Each row below holds a small network's activations on one input, seen along a few directions.
In each table, some parts of the input vary, and every possible input appears once, in random order.
A made-up example of a description, with smaller parts first: ring(5) and (point or ring(11) or (values(3) and line(6))).
Shared parts are said once, and a part with two or three values counts as separate values.

Other details of the inputs vary at random and push rows far along two fixed directions, the same in every table; ignore that.
These rows show it; all are for the same input, with only those details redrawn:
[ 2.32 -1.35 -0.14  1.28  3.37 -2.14  3.80 -1.80  1.38 -2.97 -0.46 -0.83]
[ 3.04 -0.67 -0.19 -2.77  2.82  0.08 -3.32 -0.27 -2.05  4.09  4.91  1.83]
[ 4.45 -5.72  0.18 -2.51  6.38 -1.78  2.05 -3.51 -0.66  2.02  4.50 -0.48]
[ 0.80  3.91 -0.53  1.31 -0.34 -0.36 -1.30  1.49  0.18 -1.34 -0.45  1.39]

Table:
R1: [-1.15  3.44  2.48  0.96 -2.85  1.36  0.69 -0.12 -1.43  0.53 -1.45  0.80]
R2: [-0.85  3.09 -2.35  0.41 -0.17 -1.47 -1.08  1.84 -1.61 -1.03 -1.94  1.84]
R3: [-1.99 -3.88 -2.33  2.15  1.67 -1.94  4.81 -1.80  0.35 -0.73 -1.00 -3.58]
R4: [-2.39  0.07 -2.73  1.02 -3.90  0.85 -1.95  1.71  1.95 -0.17 -0.90 -0.72]
R5: [ 1.83 -2.65  0.15 -6.01  2.60  2.37 -3.94  0.45 -1.90  2.62  3.54  1.95]
R6: [ 1.10  1.91 -1.65  1.28 -1.85 -0.34 -1.25  2.46 -1.21 -2.61 -0.38  2.42]
R7: [-2.91  1.63  2.46  0.90 -2.06 -0.92 -0.81  1.99 -0.58  1.09 -2.63  0.52]
R8: [-1.94 -3.11 -0.09 -2.96  1.91  1.19 -3.87  0.56 -2.60  6.14  3.79 -2.48]
R9: [-0.03 -2.86  0.45 -2.32  0.14 -1.42 -1.62 -0.53 -3.46  7.06  3.40  2.57]
R10: [-0.79 -4.27  0.03  1.58  1.20  0.83  2.84 -2.74  4.09 -2.31 -0.07 -3.51]
R11: [ 0.41  1.42 -2.39 -0.64 -1.92 -0.59 -2.40  1.87  1.19 -2.18 -1.93  2.32]
R12: [-1.24  1.32  2.65  1.38 -3.48  0.91 -1.52  0.22  2.31 -0.23 -0.99  2.14]
R13: [-2.10  1.70 -2.66  0.73 -2.91  2.81 -0.54  0.77 -1.09  0.20 -2.01 -1.54]
R14: [-1.84  2.55 -0.95  3.05 -2.32  1.10 -0.91  1.28  0.97  0.80  0.39 -1.74]
R15: [ 0.31  4.75 -0.10 -0.48 -0.08  1.55 -0.70  0.41 -1.91 -2.05 -1.44  0.45]
R16: [-0.60  4.76  1.35 -1.47  0.33  0.07 -1.96  1.00  0.91 -1.79 -1.28 -0.53]
R17: [-1.12  0.17  0.11  0.75 -4.78 -0.95 -1.06  1.20  1.48  0.35 -1.91  2.50]
R18: [ 1.57 -1.82  2.35 -1.36 -0.04 -0.20 -1.96 -0.87 -1.68  6.49  4.70  2.03]
R19: [ 0.67  3.05 -2.21 -1.08 -0.93  1.24 -0.98  0.96 -1.92 -1.93 -2.95  1.58]
R20: [ 2.32 -1.35 -0.14  1.28  3.37 -2.14  3.80 -1.80  1.38 -2.97 -0.46 -0.83]
R21: [ 2.66 -2.07  0.36 -4.16  2.38  1.56 -4.84 -0.86 -0.29  2.77  4.49  2.34]
R22: [ 0.86 -3.88  0.70  0.38  0.18 -0.96  5.99 -3.14 -0.19 -1.03 -3.03 -0.49]
R23: [ 0.17 -2.48  0.32 -0.55  4.52 -2.61  3.12 -0.91  0.22 -3.24 -2.74 -2.20]
R24: [-2.14  3.45  3.97  0.00 -2.29  0.00 -0.63  0.50  1.38  0.67 -1.25 -0.13]
R25: [-3.28  3.37  1.01  0.28 -1.57  1.60 -1.58  0.89  1.73  0.31 -0.44 -3.61]
R26: [-3.46  0.75 -0.59 -0.09 -2.56  3.46 -1.37  2.08  1.25 -0.94 -0.97 -1.60]
R27: [-2.38  3.36 -0.56  1.35 -2.00  3.11 -0.34  0.20 -1.06  0.15 -0.57 -2.74]
R28: [-0.53 -4.71  2.79 -0.34  0.47 -0.15  5.02 -1.80  2.08 -2.19 -1.99 -0.62]
R29: [-0.04 -4.98 -1.69  2.99  0.09 -0.79  4.55 -1.17  0.80 -2.21  0.53 -3.01]
R30: [ 1.30 -4.71  1.30  2.57 -0.89 -2.58  5.35 -1.45  0.26 -1.83 -0.59  0.17]
- Describe the family of inputs behind these rows. => values(3) and ring(10)
- Changing only the values(3) part turns R14 into R20. The same change can be made to R25. Which row results? => R16
- Change only the values(3) part in R28. List by row number the other rows that result. => R5, R26
- Change only the values(3) part in R6. List by row number the other rows that result. => R29, R30

Table:
R31: [ 1.90 -7.05  1.50 -2.94  4.78 -0.04  3.64 -4.18 -0.55  1.97  2.80 -2.56]
R32: [ 0.73  1.40  0.52 -1.64 -0.42  0.79 -2.68  0.67 -0.10  0.84  0.54  1.76]
R33: [ 2.80 -6.40  0.88 -2.37  5.87 -2.17  3.47 -3.66 -1.25  1.94  3.07 -1.65]
R34: [-0.35  0.31 -1.12  1.99  0.11 -0.59  1.96 -0.30  0.61 -1.35 -1.22 -1.33]
R35: [-0.95 -0.78 -0.23  0.85 -0.55  0.77  1.47 -0.14  1.46 -2.28 -1.35 -1.41]
R36: [-0.10  1.01  1.36  1.17  0.57 -0.85  1.90 -0.37  0.90 -1.84 -1.23 -0.89]
R37: [ 2.01 -6.05 -0.16 -4.44  4.77 -0.59 -1.27 -2.52 -1.92  5.39  5.10 -0.69]
R38: [-0.45  1.32 -1.38 -0.28 -1.61  1.56 -1.72  0.95 -1.43  1.37  0.47  0.23]
R39: [-0.99 -1.06  0.90  1.02 -1.34 -1.56  2.10 -0.21  1.48 -1.02 -2.09  0.59]
R40: [ 0.47  1.48 -0.59 -1.54 -0.28  0.23 -2.60  1.04 -1.06  0.78  0.19  2.09]
R41: [ 0.30  0.75  0.08  1.80  0.02 -0.62  1.81 -0.59  1.30 -2.01 -0.52 -0.89]
R42: [ 0.41  1.96 -1.02  0.10 -0.71  0.16 -2.03  1.18 -1.21  1.53  1.27  0.91]
R43: [-0.12  1.58 -0.51 -1.10 -0.12 -0.36 -2.74  1.35 -0.86  1.35  0.66  1.04]
R44: [-0.90  0.55  0.15  1.40  0.61 -0.89  1.97 -0.26  0.04 -1.36 -1.76 -1.32]
R45: [ 0.50  0.76  0.25  0.75  0.69 -0.83  2.18 -0.37 -0.21 -2.25 -2.06  0.45]
R46: [-0.98  0.81  0.16 -1.64 -1.10  1.71 -2.45  0.72 -0.10  1.33  0.32  0.07]
R47: [ 0.60 -0.21 -0.93  0.98  0.34 -0.75  1.52  0.17  0.63 -2.86 -1.59  0.52]
R48: [-1.01  0.18  0.40  0.87  0.42 -0.47  1.22 -0.38  2.02 -1.62 -1.59 -1.43]
R49: [-0.86  0.56 -1.31 -0.75 -1.37  1.40 -2.36  1.52 -1.13  0.95  0.46  0.37]
R50: [-0.88  1.73  1.03 -0.49 -0.36  1.01 -2.04  0.61 -0.70  2.08  1.09 -0.01]
R51: [-0.58  0.43 -0.16  1.98 -0.12 -0.02  1.81 -0.75  1.45 -1.51 -0.70 -1.54]
R52: [-1.03  0.93 -0.86 -1.50 -1.10  1.05 -2.45  1.07 -1.11  1.15 -0.09  0.34]
R53: [ 1.13  1.72 -0.04 -0.50 -1.01  1.23 -2.12  0.29 -0.67  0.89  1.41  1.71]
R54: [ 0.83  0.94  0.05 -0.90 -0.75  1.08 -2.69  0.98 -0.25  0.50  1.22  1.79]
R55: [ 0.04  1.51  0.58 -1.20 -0.17  0.21 -2.81  0.98  0.12  1.44  1.08  0.74]
R56: [-0.91 -0.27 -0.07  1.61  0.11 -0.18  1.24 -0.04  1.90 -1.91 -0.93 -1.41]
R57: [-0.53  0.18  1.61 -0.45 -1.96 -0.08 -1.22  0.62 -1.36  3.08  0.82  1.95]
R58: [-0.01 -0.07 -0.86  1.45  0.48 -1.32  1.42  0.51  0.85 -2.33 -1.16 -0.53]
R59: [-0.91  0.08  0.00  0.66 -0.05  0.03  2.26 -0.30 -0.37 -1.70 -2.15 -1.31]
R60: [-0.36 -0.88  0.45 -0.18 -2.26  0.01 -2.06  1.12 -0.58  2.42  1.18  1.98]
R61: [ 0.66  0.85  1.30  0.66  0.39 -0.25  2.03 -0.68  0.71 -2.32 -1.72  0.18]
R62: [-0.02  0.04  0.18  1.44  0.25 -0.78  1.23  0.15  1.75 -2.43 -0.77 -0.77]
R63: [-0.78  0.93 -1.16 -0.10 -0.65  0.53 -2.69  1.58 -0.76  1.47  0.98  0.38]
R64: [ 1.02  0.50 -0.99  1.35  0.14 -0.56  2.12 -0.46  0.29 -2.31 -1.45  0.40]
R65: [-0.11 -0.89  0.43  2.41 -1.95 -1.06  2.45 -0.70  0.76 -0.80 -1.44  0.27]
R66: [-0.56  1.15 -0.41 -0.46 -1.66  2.17 -1.88  0.39 -0.65  1.42  1.14 -0.01]
- Describe the family of inputs behind these rows. => values(4) and (point or (values(2) and line(4)))
- Changing only the values(4) part turns R44 into R37. The same change can be made to R59. Which row results? => R52
- Change only the values(2) part in R45. List by row number the other rows that result. => R61
- Change only the values(4) part in R60. List by row number the other rows that result. => R39, R57, R65
- Change only the line(4) part in R50. List by row number the other rows that result. => R31, R36, R61
- Change only the values(4) part in R47. List by row number the other rows that result. => R40, R45, R64

Table:
R67: [ 0.07  1.17 -0.12  0.42  0.79 -0.12  0.65 -0.44  0.40 -0.86 -0.58 -0.79]
R68: [ 0.67  0.05  0.59  0.77  0.27 -1.15  0.99 -0.13  0.31 -0.87 -0.69  1.00]
R69: [-0.76 -0.39 -0.50  1.11 -0.30 -0.39  0.97  0.29  0.08 -0.55 -0.46 -1.08]
R70: [ 0.02  0.49  0.37  0.50  0.52 -0.76  0.44 -0.26  1.07 -0.65 -0.42 -0.31]
R71: [-0.73  0.65 -0.51 -1.27 -0.46  1.40 -3.14  1.38 -1.07  1.85  1.26  0.48]
R72: [-1.00  0.38  0.37  0.64 -0.84  0.20  1.41 -0.44  0.19 -0.53 -1.60 -0.74]
R73: [ 0.52  0.89  0.21 -0.11  0.50 -0.17  0.90 -0.14 -0.05 -1.60 -1.00 -0.10]
R74: [-0.57  0.41  0.31  0.38  0.28  0.70  0.79 -0.12  0.39 -1.24 -0.85 -0.91]
R75: [-0.28 -0.50 -0.26  1.30 -0.82 -0.01  1.12 -0.15  0.68 -0.73 -0.14 -0.78]
R76: [ 3.98 -7.67  0.12 -3.02  5.30 -1.21  2.26 -3.93 -1.03  2.92  4.52 -0.10]
R77: [ 0.45 -0.08 -0.64  0.69  0.57 -0.93  0.91  0.11 -0.30 -1.07 -0.75  0.55]
R78: [-0.40  1.32  0.20 -0.53 -1.02  1.21 -2.31  0.90 -1.57  2.55  1.81  0.28]
R79: [ 0.51  1.28  0.63 -1.61 -0.59  0.31 -2.91  1.15 -0.91  1.67  1.26  1.79]
R80: [ 0.29  1.17 -0.65 -1.74 -0.30  0.53 -2.99  1.39 -1.52  1.45  1.12  1.31]
R81: [ 0.79 -0.09 -0.33 -0.02  0.05 -0.24  0.70 -0.18  0.62 -1.64 -0.64  0.23]
R82: [ 0.34  0.26 -0.64  0.51  0.30 -0.20  0.42 -0.46  1.06 -0.94 -0.23 -0.48]
R83: [-0.29 -0.52 -0.18  0.51 -0.22  0.63  0.52 -0.16  1.03 -1.30 -0.51 -0.57]
R84: [-1.10 -0.29  0.87  0.70 -1.15 -0.45  1.14 -0.25  0.85 -0.32 -1.43 -0.20]
R85: [-0.55  0.78  0.70 -0.40 -1.40  0.56 -2.54  1.15 -0.89  2.67  1.87  0.80]
R86: [-1.10  0.37 -0.46 -1.22 -1.43  0.92 -2.56  0.99 -1.39  2.82  0.78  0.69]
R87: [-0.65 -0.27  0.83  0.46 -0.02  0.07  0.53  0.06  1.07 -1.03 -0.68 -0.40]
R88: [ 0.72  0.75  0.12  0.75  0.51 -0.51  1.21 -0.30 -0.34 -1.18 -0.84  0.49]
R89: [-0.19  0.42 -0.88  0.40  0.79 -0.56  0.31 -0.03  0.47 -0.78 -0.57 -0.80]
R90: [-0.74 -0.58 -0.16  0.76 -1.34  0.18  1.18 -0.44  0.85 -0.63 -1.23 -0.36]
- Describe the family of inputs behind these rows. => values(4) and line(6)
- Changing only the line(6) part turns R70 into R84. The same change can be made to R89. Which row results? => R86
- Change only the values(4) part in R81. List by row number the other rows that result. => R73, R79, R80
